These are the activations of a small neural network, seen along a few directions. Each row is one input.
In each table, some parts of the input vary, and every possible input appears once, in random order.
A made-up example of a description, with smaller parts first: one of 5 places around a ring, together with either a single point or (one of 2 separate values, together with one of 4 places along a line) or one of 9 places along a line.
Shared parts are said once, and a part with two or three values counts as separate values.
In the rows, 128 means zero.

Rows:
x1: [115 90 106 128 110 96 100 147 115 151 80 153 150 100 137 131 140 129 139 123]
x2: [127 163 89 113 237 162 159 160 164 122 62 59 122 203 171 145 167 115 153 87]
x3: [147 117 144 173 113 119 159 117 141 150 165 139 171 93 129 135 92 124 125 127]
x4: [145 150 134 172 107 103 129 96 120 103 188 125 109 119 117 120 99 124 140 156]
x5: [100 91 133 68 115 139 98 148 108 149 85 153 121 119 114 124 155 129 105 127]
x6: [127 110 137 161 77 126 126 121 145 131 130 182 165 117 134 132 96 142 115 126]
x7: [135 96 112 141 144 91 134 147 109 169 115 110 155 77 130 134 134 111 149 123]
x8: [115 111 163 98 83 166 126 124 136 127 134 182 136 134 109 126 115 143 81 126]
x9: [115 132 129 80 123 115 93 127 88 123 133 105 82 119 104 106 162 128 133 149]
x10: [134 152 156 110 93 140 116 102 119 100 182 133 91 135 98 108 122 142 108 150]
x11: [147 193 128 151 197 202 190 122 204 87 121 97 137 219 170 158 113 136 124 90]
x12: [128 131 106 142 137 77 107 124 87 125 140 97 97 102 122 118 142 113 163 154]
- The inputs of x11 and x2 match in every part but one. If x6 is changed in the same way as x11 into x2, which row does it become? => x1
- What do these inputs look like to the network? => one of 2 separate values, together with either a single point or one of 5 places around a ring
- Start at x6 and move only the place on the ring of 5, one step at a time. The first step leads to x3. Which rows follow, in order? => x4, x10, x8
- Which other rows does x7 become when the choice among 2 separate values takes its other values? List them by row number. => x3

Rows:
x13: [150 117 162 159 90 132 156 109 139 144 185 153 164 87 112 131 85 132 108 131]
x14: [113 124 148 118 74 165 115 120 153 107 115 194 141 156 129 131 111 156 92 121]
x15: [125 111 136 154 81 143 128 125 162 126 112 194 171 135 142 139 96 148 106 115]
x16: [146 121 166 147 87 138 151 108 138 139 187 154 155 97 108 126 90 134 102 133]
x17: [99 75 126 73 118 125 100 158 100 165 75 152 133 103 115 125 158 122 111 124]
x18: [116 117 105 96 130 79 81 138 76 138 113 96 90 99 112 105 171 120 157 149]
x19: [102 71 122 84 120 118 104 160 101 171 74 152 143 96 119 128 154 119 116 121]
x20: [127 106 93 131 138 57 95 143 78 154 110 94 119 74 126 117 160 114 173 142]
x21: [128 107 133 166 83 137 132 126 164 131 110 193 181 126 147 145 91 146 112 113]
x22: [139 160 135 156 109 101 118 92 105 93 196 114 83 124 108 111 111 124 142 167]
x23: [143 183 100 146 244 180 191 147 192 112 86 58 141 214 183 157 140 118 150 80]
x24: [120 113 100 108 132 71 86 141 77 144 112 96 99 91 116 108 167 118 162 147]
x25: [95 80 130 62 115 133 95 156 98 158 76 152 123 109 112 123 161 125 107 127]
x26: [109 63 115 106 126 105 114 161 104 182 70 151 163 78 129 138 146 115 126 117]
x27: [138 191 108 117 236 195 178 144 188 96 88 62 115 230 171 151 150 125 136 84]
x28: [112 121 109 84 127 87 77 136 75 131 114 97 80 105 108 104 174 123 152 152]
x29: [140 187 104 131 240 187 185 146 190 104 87 60 128 223 177 153 145 121 143 82]
x30: [142 125 169 136 85 145 146 107 136 134 187 154 145 105 104 122 95 137 97 136]
x31: [117 119 144 130 76 157 119 123 156 114 115 194 151 150 133 132 106 153 96 119]
x32: [145 180 97 160 248 174 198 147 194 119 84 55 154 203 191 163 135 115 158 78]
x33: [135 164 140 143 107 109 114 89 103 87 196 114 74 130 105 110 116 127 137 169]
x34: [105 67 118 95 123 111 109 161 103 177 72 152 153 87 124 132 150 117 121 119]
x35: [138 129 173 124 84 152 142 105 134 128 188 155 135 111 100 120 100 140 92 138]
x36: [123 109 96 119 135 63 90 142 78 149 111 95 109 83 120 111 163 115 167 144]
x37: [135 195 113 102 232 204 172 141 184 87 89 64 102 235 165 151 155 129 130 87]
x38: [121 115 140 142 78 150 123 124 159 120 114 194 161 143 137 135 101 150 101 117]
x39: [134 134 177 111 82 160 137 102 131 121 188 155 125 117 98 119 105 143 88 141]
x40: [143 156 131 168 111 94 123 94 106 98 196 113 92 118 112 114 107 121 147 165]
x41: [151 149 123 193 116 81 133 97 109 108 194 110 111 100 121 123 98 117 159 161]
x42: [147 152 127 181 113 87 128 96 108 104 195 112 102 109 116 118 102 119 153 163]
- The inputs of x17 and x19 match in every part but one. If x27 is changed in the same way as x17 into x19, which row does it become? => x29
- What do these inputs look like to the network? => one of 5 places along a line, together with either a single point or one of 5 places around a ring
- Which other rows does x41 become when the place on the line of 5 takes its other values? List them by row number. => x22, x33, x40, x42
